A small network was trained on invented records. Each row is its activation on one of them, seen along a few directions.
Each row is followed by the record's values for the fields Mimu, Papu, Sobo, Vaf, Ran.
Not every record has every field; a missing one is left out.
Other fields move the rows too, some of them a lot.
In the rows, 500 means zero.
Random noise pushes rows far along 7 fixed directions. That doesn't count. These rows show it; they differ only by the noise:
[377 607 508 583 469 470 518 582 497 567 429 487 483 620 565 511 427 446
 464 448 590 553 528 399 446 514 583]
[627 432 465 568 587 603 478 529 473 731 621 487 572 517 531 408 511 458
 397 375 512 518 533 471 554 516 366]
[549 448 549 651 454 421 373 468 494 449 774 458 653 402 519 483 534 422
 297 636 462 434 426 450 382 289 651]
[452 492 535 473 414 458 644 516 514 690 591 382 378 477 525 514 451 489
 560 443 561 534 488 492 487 490 505]
[621 437 659 641 521 486 621 668 531 604 579 510 293 516 402 425 440 278
 424 372 625 418 447 410 508 507 527]
[458 565 548 683 636 513 335 554 481 340 238 632 743 533 603 576 493 510
 264 457 450 521 581 472 428 520 489]
[432 506 637 573 505 411 512 583 528 443 390 539 398 454 496 586 459 412
 458 446 550 490 522 423 462 524 541]
[435 482 581 544 576 474 465 482 530 539 381 500 620 492 585 562 485 604
 443 407 497 536 580 431 508 556 445]
[420 569 443 554 536 524 410 587 469 627 466 550 462 600 550 486 469 386
 473 401 587 577 582 341 520 565 479]

[447 587 755 582 391 217 621 453 593 394 470 420 510 582 464 545 408 600
 502 611 636 415 393 369 396 460 758]
<Mimu:h3 Papu:k3>
[736 395 560 740 629 562 443 621 510 382 583 588 635 481 438 401 517 302
 192 511 433 362 419 572 438 378 552]
<Mimu:h1 Papu:k4 Sobo:y1 Vaf:l3 Ran:b1>
[517 546 577 672 491 346 470 466 559 322 602 452 742 540 534 497 476 498
 290 676 456 415 365 524 328 285 794]
<Papu:k1 Sobo:y1 Vaf:l4>
[368 554 509 587 488 436 416 566 511 469 511 489 508 572 559 514 465 422
 436 499 545 536 528 366 423 466 647]
<Papu:k4 Sobo:y3 Vaf:l5 Ran:b2>
[571 362 759 525 482 485 763 524 595 540 545 393 386 510 405 428 428 591
 565 384 584 370 434 474 561 532 511]
<Mimu:h3 Papu:k4 Sobo:y1 Vaf:l4 Ran:b2>
[645 392 567 657 610 573 379 521 511 418 620 557 667 536 456 371 529 451
 323 499 470 385 466 437 513 418 531]
<Papu:k4 Sobo:y1 Vaf:l4 Ran:b2>
[439 541 191 439 484 619 193 524 382 735 827 524 498 584 533 357 568 311
 517 496 579 612 618 266 568 487 453]
<Papu:k4 Sobo:y3 Vaf:l1 Ran:b1>
[493 596 465 509 490 409 343 547 456 364 477 624 396 527 425 514 537 316
 514 618 536 513 485 416 471 498 597]
<Papu:k1 Sobo:y4 Vaf:l4>
[525 282 611 345 544 514 495 410 557 628 614 450 373 368 441 491 531 633
 679 354 523 472 582 356 698 622 313]
<Mimu:h3 Papu:k4 Sobo:y1 Vaf:l4 Ran:b1>
[549 438 510 490 589 566 525 629 543 429 341 628 292 532 412 481 503 394
 589 409 540 472 518 479 591 602 460]
<Mimu:h1 Papu:k5 Sobo:y5 Vaf:l4 Ran:b2>
[381 480 379 360 528 565 442 441 540 542 434 512 515 561 530 494 543 638
 674 484 512 562 594 418 598 588 439]
<Papu:k5 Sobo:y5 Vaf:l1 Ran:b1>
[487 544 424 541 509 609 504 612 502 369 415 586 401 600 455 451 487 396
 518 513 497 478 468 519 500 491 581]
<Papu:k5 Sobo:y5 Vaf:l4 Ran:b1>
[485 364 421 397 535 574 499 431 566 540 620 464 504 505 492 425 564 578
 648 501 469 477 502 485 591 494 501]
<Papu:k5 Sobo:y1 Vaf:l4 Ran:b1>
[515 524 496 560 528 537 420 466 464 326 377 560 703 458 546 556 518 585
 362 580 378 475 504 630 440 438 496]
<Mimu:h1 Papu:k4 Sobo:y5 Vaf:l4 Ran:b2>
[574 637 506 621 529 420 446 501 466 389 380 553 669 562 526 525 474 481
 326 585 488 502 450 568 394 465 557]
<Mimu:h3 Papu:k3>
[462 622 351 516 455 637 505 523 425 393 352 553 582 581 553 483 510 551
 488 551 473 528 505 644 450 486 499]
<Papu:k5 Sobo:y5 Vaf:l4 Ran:b1>
[665 455 669 625 620 395 681 504 600 464 356 476 613 436 509 578 465 527
 325 490 394 446 394 709 414 452 525]
<Mimu:h1 Papu:k1 Sobo:y5 Vaf:l5>
[444 535 667 498 428 481 707 449 518 452 303 402 581 533 549 551 422 801
 539 456 519 494 497 579 477 546 465]
<Mimu:h3 Papu:k4 Sobo:y5 Vaf:l4 Ran:b1>
[695 368 478 557 537 595 607 545 483 634 676 438 498 358 498 460 519 378
 354 439 408 462 435 714 471 411 404]
<Papu:k4 Sobo:y1 Vaf:l5 Ran:b1>
[366 522 465 429 351 448 569 461 538 389 549 438 421 503 493 520 508 547
 651 653 511 481 435 532 440 399 685]
<Papu:k5 Sobo:y5 Vaf:l4 Ran:b1>
[513 480 498 432 468 488 710 393 610 616 617 331 574 604 514 421 488 708
 626 536 505 472 406 546 511 461 620]
<Papu:k2>
[775 532 523 629 499 499 567 546 450 586 621 503 514 553 420 380 479 374
 351 522 560 434 383 573 463 454 484]
<Mimu:h3 Papu:k3>
[190 598 491 317 329 387 402 433 480 436 449 477 345 451 517 638 495 581
 721 575 572 585 613 318 505 559 552]
<Papu:k4 Sobo:y2 Vaf:l1 Ran:b2>
[561 506 575 588 552 459 631 553 618 415 437 494 517 625 448 451 462 493
 463 529 519 422 393 517 457 459 675]
<Mimu:h1 Papu:k2>
[507 528 539 519 437 283 257 469 478 230 630 606 431 370 395 574 584 311
 463 760 483 443 434 400 410 379 701]
<Papu:k1 Sobo:y4 Vaf:l4>
[750 457 591 659 657 486 616 563 543 524 424 534 579 458 483 511 486 398
 270 447 409 446 406 690 440 462 460]
<Papu:k1 Sobo:y5 Vaf:l5>
[421 574 522 531 615 510 680 546 630 538 236 478 552 726 560 487 430 623
 555 375 546 531 504 484 515 629 583]
<Papu:k2>
[382 623 373 384 305 526 656 537 422 633 510 416 292 573 517 487 438 471
 679 506 595 576 488 577 482 520 503]
<Mimu:h3 Papu:k4 Sobo:y1 Vaf:l4 Ran:b1>
[323 583 630 469 506 366 619 500 623 323 216 500 442 560 506 615 448 613
 623 508 535 502 491 467 464 567 654]
<Papu:k2>
[530 541 431 503 519 520 550 491 544 537 541 477 526 625 486 419 504 508
 545 538 519 500 439 501 504 482 593]
<Papu:k2>
[506 468 722 497 383 457 719 470 522 398 429 411 438 398 462 559 449 650
 531 498 513 405 445 608 450 471 510]
<Mimu:h3 Papu:k4 Sobo:y5 Vaf:l4 Ran:b2>
[543 503 641 615 489 478 563 597 525 340 404 542 436 520 436 507 440 447
 415 508 513 410 442 515 455 469 599]
<Mimu:h1 Papu:k4 Sobo:y5 Vaf:l4 Ran:b1>
[526 455 493 541 630 615 517 523 521 560 427 505 653 581 547 441 478 579
 433 379 450 504 540 528 565 542 419]
<Mimu:h1 Papu:k4 Sobo:y1 Vaf:l4 Ran:b2>
[486 504 694 533 522 477 516 650 496 370 293 655 206 507 364 531 453 354
 567 380 638 432 544 342 568 642 452]
<Papu:k4 Sobo:y5 Vaf:l4 Ran:b2>
[508 408 552 427 481 506 470 480 469 471 585 493 417 285 465 563 553 477
 516 487 434 492 531 545 527 487 409]
<Papu:k4 Sobo:y4 Vaf:l4 Ran:b2>
[486 588 464 436 365 281 352 439 445 475 678 531 346 414 435 571 527 336
 562 688 575 517 452 377 452 441 596]
<Mimu:h3 Papu:k3>
[554 398 614 542 601 505 519 531 537 411 370 556 481 349 486 599 513 445
 407 442 384 465 506 607 489 497 420]
<Mimu:h1 Papu:k4 Sobo:y5 Vaf:l5 Ran:b2>

Which values does each new row have?
[466 494 655 415 405 441 619 560 469 307 289 565 221 289 398 667 481 456
 584 488 509 461 512 607 486 567 389]
<Mimu:h3 Papu:k4 Sobo:y5 Vaf:l1 Ran:b2>
[530 471 594 560 529 453 381 478 483 327 422 597 601 450 482 538 531 548
 425 563 487 440 518 468 489 490 498]
<Papu:k4 Sobo:y5 Vaf:l4 Ran:b1>
[250 594 449 570 508 401 267 532 523 472 523 546 544 594 587 561 475 374
 453 544 534 582 575 217 448 460 687]
<Mimu:h1 Papu:k4 Sobo:y5 Vaf:l5 Ran:b2>
[409 618 293 443 489 428 444 555 475 644 535 515 325 516 545 573 483 228
 537 518 495 640 500 499 454 500 539]
<Papu:k1 Sobo:y1 Vaf:l5>
[377 492 502 369 432 479 510 457 482 502 422 476 426 410 519 583 502 601
 632 464 530 549 588 480 543 586 387]
<Mimu:h3 Papu:k4 Sobo:y1 Vaf:l1 Ran:b1>
[612 439 669 688 599 514 342 589 498 358 558 626 555 559 390 384 521 391
 345 476 566 377 499 280 537 502 556]
<Papu:k4 Sobo:y4 Vaf:l4 Ran:b2>
[408 531 545 491 586 524 492 625 502 382 195 645 346 533 470 576 458 405
 547 382 516 520 579 473 559 642 431]
<Mimu:h1 Papu:k4 Sobo:y1 Vaf:l4 Ran:b2>
[638 648 368 557 608 589 435 516 394 579 309 597 680 623 560 465 495 508
 370 445 495 584 543 607 504 598 324]
<Mimu:h3 Papu:k3>
[637 456 430 532 621 540 472 506 576 629 645 533 539 686 436 323 528 448
 527 487 560 463 442 364 598 516 559]
<Mimu:h1 Papu:k2>
[709 359 499 511 701 548 542 477 539 719 548 484 583 414 525 488 531 480
 392 343 405 519 506 604 575 554 290]
<Papu:k1 Sobo:y1 Vaf:l5>
[429 690 527 590 403 591 687 622 456 536 314 477 448 750 517 423 364 530
 505 415 645 506 489 498 459 558 559]
<Mimu:h3 Papu:k4 Sobo:y5 Vaf:l4 Ran:b2>
[591 251 712 452 557 456 450 382 554 512 643 470 535 312 441 483 564 661
 548 420 518 399 549 367 631 542 358]
<Mimu:h3 Papu:k4 Sobo:y1 Vaf:l4 Ran:b1>
[461 445 551 390 376 405 507 311 472 433 567 406 621 319 547 601 552 745
 563 649 415 494 488 617 454 408 465]
<Papu:k4 Sobo:y5 Vaf:l4 Ran:b1>
[440 566 616 628 602 422 534 530 636 315 322 530 640 681 508 484 459 577
 446 516 532 441 449 405 449 504 737]
<Papu:k2>
[548 547 524 431 517 391 440 375 460 440 364 537 612 381 534 634 535 633
 483 562 438 536 527 594 483 546 382]
<Mimu:h3 Papu:k3>
[461 449 575 539 421 400 473 475 529 472 676 445 453 409 482 542 504 427
 463 585 492 450 449 428 435 392 627]
<Papu:k4 Sobo:y5 Vaf:l5 Ran:b2>
[504 482 254 335 492 519 557 448 484 865 705 378 385 424 576 523 522 392
 601 453 436 656 502 617 532 500 376]
<Papu:k1 Sobo:y1 Vaf:l5>
[574 497 512 547 450 539 567 541 475 480 560 494 466 506 452 455 479 439
 456 547 487 445 431 584 474 427 538]
<Mimu:h1 Papu:k4 Sobo:y5 Vaf:l4 Ran:b2>
